A small network was trained on invented records. Each row is its activation on one of them, seen along a few directions.
After each row come some of the record's fields: Mab, Zave, Zete, Bap, Bofe, Rezu, Mamo.
A field that a record lacks is written absent.
Other fields move the rows too, some of them a lot.
(in the rows, 500 means zero)
Random noise pushes rows far along 3 fixed directions. That doesn't count. These rows show it; they differ only by the noise:
[435 518 469 543 562 512 583 509 530 634 499 652 613 476 533 555 433 521
 558 544]
[342 474 615 514 515 522 393 418 723 500 414 506 776 792 529 485 742 448
 442 480]
[485 608 448 538 553 488 444 439 546 503 429 537 756 634 504 454 670 389
 334 615]
[414 509 452 484 547 550 642 532 534 672 525 677 593 410 487 529 311 594
 654 540]
[388 458 569 598 561 486 502 478 608 598 466 617 634 615 599 608 589 475
 516 480]

[457 365 685 639 527 537 530 438 470 560 544 543 373 607 639 753 458 507
 720 491] -> Mab: h2 / Zave: absent / Zete: absent / Bap: m1 / Bofe: s5 / Rezu: w2 / Mamo: u1
[440 557 362 358 401 590 538 529 546 555 458 590 534 372 362 428 302 612
 516 564] -> Mab: h3 / Zave: absent / Zete: p2 / Bap: m2 / Bofe: s3 / Rezu: w3 / Mamo: absent
[378 395 625 405 405 434 466 634 620 369 551 432 596 595 287 365 459 536
 566 435] -> Mab: h2 / Zave: absent / Zete: absent / Bap: m2 / Bofe: s2 / Rezu: w2 / Mamo: u1
[506 632 443 444 451 501 541 412 447 533 431 345 384 502 429 478 504 582
 426 505] -> Mab: h3 / Zave: absent / Zete: p1 / Bap: m2 / Bofe: s4 / Rezu: w3 / Mamo: absent
[702 529 441 508 518 364 463 644 374 342 614 509 622 482 526 485 523 334
 286 570] -> Mab: h1 / Zave: z1 / Zete: absent / Bap: m2 / Bofe: s2 / Rezu: w2 / Mamo: u1
[453 537 525 263 483 697 594 512 509 474 525 441 522 517 388 311 259 647
 690 530] -> Mab: h1 / Zave: z1 / Zete: absent / Bap: m1 / Bofe: s1 / Rezu: w5 / Mamo: absent
[551 414 653 591 529 415 432 477 462 383 529 456 551 651 648 647 570 387
 414 488] -> Mab: h1 / Zave: z1 / Zete: absent / Bap: m2 / Bofe: s5 / Rezu: w2 / Mamo: u1
[524 603 479 404 512 594 331 392 563 410 420 318 527 600 409 343 794 521
 296 490] -> Mab: h1 / Zave: z1 / Zete: absent / Bap: m1 / Bofe: s5 / Rezu: w5 / Mamo: absent
[421 404 653 413 428 606 539 571 496 349 559 355 591 696 480 459 562 458
 470 420] -> Mab: h2 / Zave: absent / Zete: absent / Bap: m1 / Bofe: s4 / Rezu: w2 / Mamo: u2
[476 420 429 696 518 263 431 575 480 495 477 601 467 503 516 549 697 419
 243 410] -> Mab: h2 / Zave: absent / Zete: absent / Bap: m2 / Bofe: s1 / Rezu: w3 / Mamo: absent
[545 617 364 436 499 537 520 493 463 491 448 562 682 501 396 406 337 540
 469 671] -> Mab: h1 / Zave: z1 / Zete: absent / Bap: m2 / Bofe: s3 / Rezu: w3 / Mamo: absent
[505 463 649 686 584 392 525 532 498 540 500 655 410 523 715 723 510 426
 461 386] -> Mab: h1 / Zave: z1 / Zete: absent / Bap: m2 / Bofe: s1 / Rezu: w5 / Mamo: absent
[524 476 460 561 590 354 476 606 283 440 614 521 295 372 622 589 658 451
 388 393] -> Mab: h2 / Zave: absent / Zete: absent / Bap: m1 / Bofe: s2 / Rezu: w5 / Mamo: absent
[564 406 419 596 539 429 595 628 382 654 596 679 285 315 539 669 445 612
 586 420] -> Mab: h2 / Zave: absent / Zete: absent / Bap: m1 / Bofe: s2 / Rezu: w3 / Mamo: absent
[537 523 458 373 472 543 600 588 425 473 550 527 517 467 404 395 387 470
 581 551] -> Mab: h2 / Zave: absent / Zete: absent / Bap: m1 / Bofe: s2 / Rezu: w2 / Mamo: u2
[555 493 638 734 492 460 487 510 374 443 518 532 466 599 674 689 644 342
 396 522] -> Mab: h2 / Zave: absent / Zete: absent / Bap: m1 / Bofe: s4 / Rezu: w2 / Mamo: u1
[475 530 563 512 558 484 420 435 390 500 488 374 428 549 544 510 710 447
 496 426] -> Mab: h2 / Zave: absent / Zete: absent / Bap: m1 / Bofe: s2 / Rezu: w4 / Mamo: absent
[399 405 618 593 466 409 524 621 583 490 543 457 499 514 490 491 417 573
 584 424] -> Mab: h1 / Zave: z1 / Zete: absent / Bap: m2 / Bofe: s4 / Rezu: w1 / Mamo: absent
[368 322 619 524 442 467 504 565 532 502 636 504 381 536 642 665 442 562
 690 304] -> Mab: h3 / Zave: absent / Zete: p2 / Bap: m1 / Bofe: s1 / Rezu: w1 / Mamo: absent
[781 758 227 554 571 430 510 503 243 454 532 515 520 320 486 499 414 207
 152 785] -> Mab: h3 / Zave: absent / Zete: p2 / Bap: m2 / Bofe: s3 / Rezu: w2 / Mamo: u2
[448 384 559 385 494 528 568 507 536 583 528 491 464 546 458 480 270 662
 726 416] -> Mab: h1 / Zave: z1 / Zete: absent / Bap: m2 / Bofe: s2 / Rezu: w3 / Mamo: absent
[483 513 474 588 473 380 343 497 367 377 511 334 495 567 554 500 850 399
 273 429] -> Mab: h2 / Zave: absent / Zete: absent / Bap: m1 / Bofe: s4 / Rezu: w1 / Mamo: absent
[388 465 350 262 394 636 543 503 692 535 486 502 598 486 289 289 257 648
 727 508] -> Mab: h3 / Zave: absent / Zete: p2 / Bap: m1 / Bofe: s3 / Rezu: w3 / Mamo: absent
[465 576 533 513 522 501 458 466 568 560 440 524 556 571 511 462 674 416
 542 528] -> Mab: h2 / Zave: absent / Zete: absent / Bap: m1 / Bofe: s2 / Rezu: w4 / Mamo: absent
[496 437 451 527 522 547 541 431 440 678 449 528 280 434 598 613 427 537
 632 453] -> Mab: h3 / Zave: absent / Zete: p2 / Bap: m1 / Bofe: s3 / Rezu: w3 / Mamo: absent
[505 536 401 433 508 584 525 316 643 670 472 567 371 467 466 535 498 707
 620 550] -> Mab: h3 / Zave: absent / Zete: p1 / Bap: m1 / Bofe: s5 / Rezu: w3 / Mamo: absent
[569 615 368 468 434 550 524 436 415 503 468 513 513 511 384 405 414 468
 507 671] -> Mab: h2 / Zave: absent / Zete: absent / Bap: m1 / Bofe: s5 / Rezu: w3 / Mamo: absent
[608 648 453 531 586 504 391 335 482 577 432 410 569 499 436 427 699 420
 300 616] -> Mab: h1 / Zave: z1 / Zete: absent / Bap: m2 / Bofe: s5 / Rezu: w4 / Mamo: absent
[524 529 528 391 489 542 580 580 500 396 508 511 633 494 395 443 188 468
 608 524] -> Mab: h1 / Zave: z2 / Zete: absent / Bap: m2 / Bofe: s1 / Rezu: w2 / Mamo: u2
[659 514 677 777 641 523 404 350 419 479 340 463 469 758 848 753 752 201
 366 670] -> Mab: h1 / Zave: z1 / Zete: absent / Bap: m1 / Bofe: s5 / Rezu: w2 / Mamo: u2
[519 472 477 462 462 569 551 497 398 537 626 448 413 353 519 455 428 634
 492 421] -> Mab: h1 / Zave: z1 / Zete: absent / Bap: m1 / Bofe: s4 / Rezu: w1 / Mamo: absent
[459 385 559 642 464 299 421 661 685 395 595 581 611 587 475 531 562 410
 398 356] -> Mab: h1 / Zave: z1 / Zete: absent / Bap: m2 / Bofe: s1 / Rezu: w1 / Mamo: absent
[483 505 489 512 555 581 563 456 535 599 456 577 428 431 515 418 374 598
 620 591] -> Mab: h1 / Zave: z1 / Zete: absent / Bap: m1 / Bofe: s3 / Rezu: w5 / Mamo: absent
[674 699 318 399 596 508 478 440 325 389 550 335 619 438 398 288 422 349
 254 689] -> Mab: h1 / Zave: z1 / Zete: absent / Bap: m2 / Bofe: s3 / Rezu: w4 / Mamo: absent
[510 570 442 414 416 562 497 386 515 504 441 355 590 525 461 423 632 552
 518 544] -> Mab: h3 / Zave: absent / Zete: p1 / Bap: m1 / Bofe: s5 / Rezu: w1 / Mamo: absent
[416 395 617 577 521 553 446 536 710 499 431 575 616 566 503 616 509 457
 520 439] -> Mab: h1 / Zave: z2 / Zete: absent / Bap: m2 / Bofe: s3 / Rezu: w2 / Mamo: u2
[419 476 487 492 426 471 496 576 865 532 505 625 693 674 451 437 442 490
 478 593] -> Mab: h3 / Zave: absent / Zete: p2 / Bap: m2 / Bofe: s3 / Rezu: w3 / Mamo: absent
[458 435 481 511 478 364 431 561 620 429 479 488 675 705 376 369 595 410
 369 468] -> Mab: h2 / Zave: absent / Zete: absent / Bap: m2 / Bofe: s1 / Rezu: w3 / Mamo: absent
[256 313 715 376 408 572 450 472 665 448 502 481 637 689 442 516 470 598
 675 399] -> Mab: h2 / Zave: absent / Zete: absent / Bap: m2 / Bofe: s3 / Rezu: w2 / Mamo: u1
[653 633 307 348 463 595 499 412 326 480 483 358 487 348 408 325 423 475
 447 750] -> Mab: h3 / Zave: absent / Zete: p2 / Bap: m1 / Bofe: s5 / Rezu: w2 / Mamo: u1
[443 484 539 447 389 617 464 393 561 502 477 445 524 537 477 452 473 480
 567 518] -> Mab: h3 / Zave: absent / Zete: p2 / Bap: m1 / Bofe: s3 / Rezu: w2 / Mamo: u1

Which values does each new row have?
[523 439 605 569 606 502 464 441 460 588 430 515 322 466 691 514 647 511
 503 450] -> Mab: h1 / Zave: z1 / Zete: absent / Bap: m1 / Bofe: s2 / Rezu: w5 / Mamo: absent
[415 469 458 327 403 591 577 427 582 635 441 451 344 375 396 416 456 812
 713 431] -> Mab: h3 / Zave: absent / Zete: p1 / Bap: m1 / Bofe: s5 / Rezu: w3 / Mamo: absent
[642 577 475 849 639 305 366 489 352 446 461 624 420 444 730 721 704 250
 142 575] -> Mab: h1 / Zave: z1 / Zete: absent / Bap: m2 / Bofe: s3 / Rezu: w5 / Mamo: absent
[495 579 368 491 468 485 447 420 527 617 407 561 469 431 487 489 506 538
 449 562] -> Mab: h3 / Zave: absent / Zete: p2 / Bap: m2 / Bofe: s3 / Rezu: w3 / Mamo: absent
[518 389 683 629 543 534 464 491 558 437 463 449 539 717 653 639 676 385
 469 452] -> Mab: h1 / Zave: z1 / Zete: absent / Bap: m1 / Bofe: s5 / Rezu: w2 / Mamo: u2
[541 445 530 697 544 355 545 559 379 543 586 683 419 441 643 745 422 366
 460 530] -> Mab: h2 / Zave: absent / Zete: absent / Bap: m2 / Bofe: s3 / Rezu: w2 / Mamo: u1
[401 332 641 484 474 358 414 564 505 446 594 395 414 613 653 593 564 499
 541 331] -> Mab: h3 / Zave: absent / Zete: p2 / Bap: m2 / Bofe: s2 / Rezu: w1 / Mamo: absent
[375 424 588 219 419 584 402 496 634 456 526 362 603 616 273 362 602 616
 553 363] -> Mab: h2 / Zave: absent / Zete: absent / Bap: m2 / Bofe: s2 / Rezu: w2 / Mamo: u2
[414 459 448 454 496 527 617 612 475 623 553 691 373 265 547 616 205 637
 665 477] -> Mab: h3 / Zave: absent / Zete: p2 / Bap: m2 / Bofe: s3 / Rezu: w5 / Mamo: absent
[392 509 586 275 393 713 668 509 503 554 567 486 502 500 375 421 198 629
 819 480] -> Mab: h2 / Zave: absent / Zete: absent / Bap: m1 / Bofe: s4 / Rezu: w2 / Mamo: u2
[471 549 549 566 478 462 377 430 403 425 443 397 410 595 571 482 772 429
 338 480] -> Mab: h2 / Zave: absent / Zete: absent / Bap: m1 / Bofe: s4 / Rezu: w5 / Mamo: absent
[653 646 437 700 530 464 494 453 340 432 458 596 613 547 572 554 575 253
 328 744] -> Mab: h2 / Zave: absent / Zete: absent / Bap: m1 / Bofe: s3 / Rezu: w2 / Mamo: u1
[435 387 559 582 488 438 469 556 444 548 599 527 344 436 579 615 615 584
 547 317] -> Mab: h2 / Zave: absent / Zete: absent / Bap: m1 / Bofe: s2 / Rezu: w1 / Mamo: absent
[422 488 697 464 474 599 380 416 636 504 363 347 597 835 557 493 715 498
 438 424] -> Mab: h1 / Zave: z1 / Zete: absent / Bap: m2 / Bofe: s4 / Rezu: w3 / Mamo: absent
[450 517 488 472 501 604 532 406 691 580 357 589 616 570 418 407 375 579
 532 627] -> Mab: h1 / Zave: z1 / Zete: absent / Bap: m2 / Bofe: s3 / Rezu: w3 / Mamo: absent
[469 378 537 638 553 417 616 602 461 552 565 694 511 394 662 722 299 549
 615 462] -> Mab: h1 / Zave: z1 / Zete: absent / Bap: m2 / Bofe: s3 / Rezu: w1 / Mamo: absent
[355 309 592 266 389 592 632 596 479 416 683 514 525 484 368 389 183 648
 794 351] -> Mab: h2 / Zave: absent / Zete: absent / Bap: m1 / Bofe: s1 / Rezu: w2 / Mamo: u1
[679 744 346 379 540 699 521 364 386 498 442 444 555 577 356 371 325 516
 517 833] -> Mab: h1 / Zave: z1 / Zete: absent / Bap: m1 / Bofe: s5 / Rezu: w3 / Mamo: absent
[592 715 393 519 482 563 453 287 426 469 301 281 455 582 482 395 739 469
 253 665] -> Mab: h3 / Zave: absent / Zete: p1 / Bap: m1 / Bofe: s4 / Rezu: w3 / Mamo: absent
[300 404 628 366 374 586 438 545 745 427 516 444 547 578 457 352 618 605
 534 378] -> Mab: h3 / Zave: absent / Zete: p2 / Bap: m1 / Bofe: s4 / Rezu: w5 / Mamo: absent
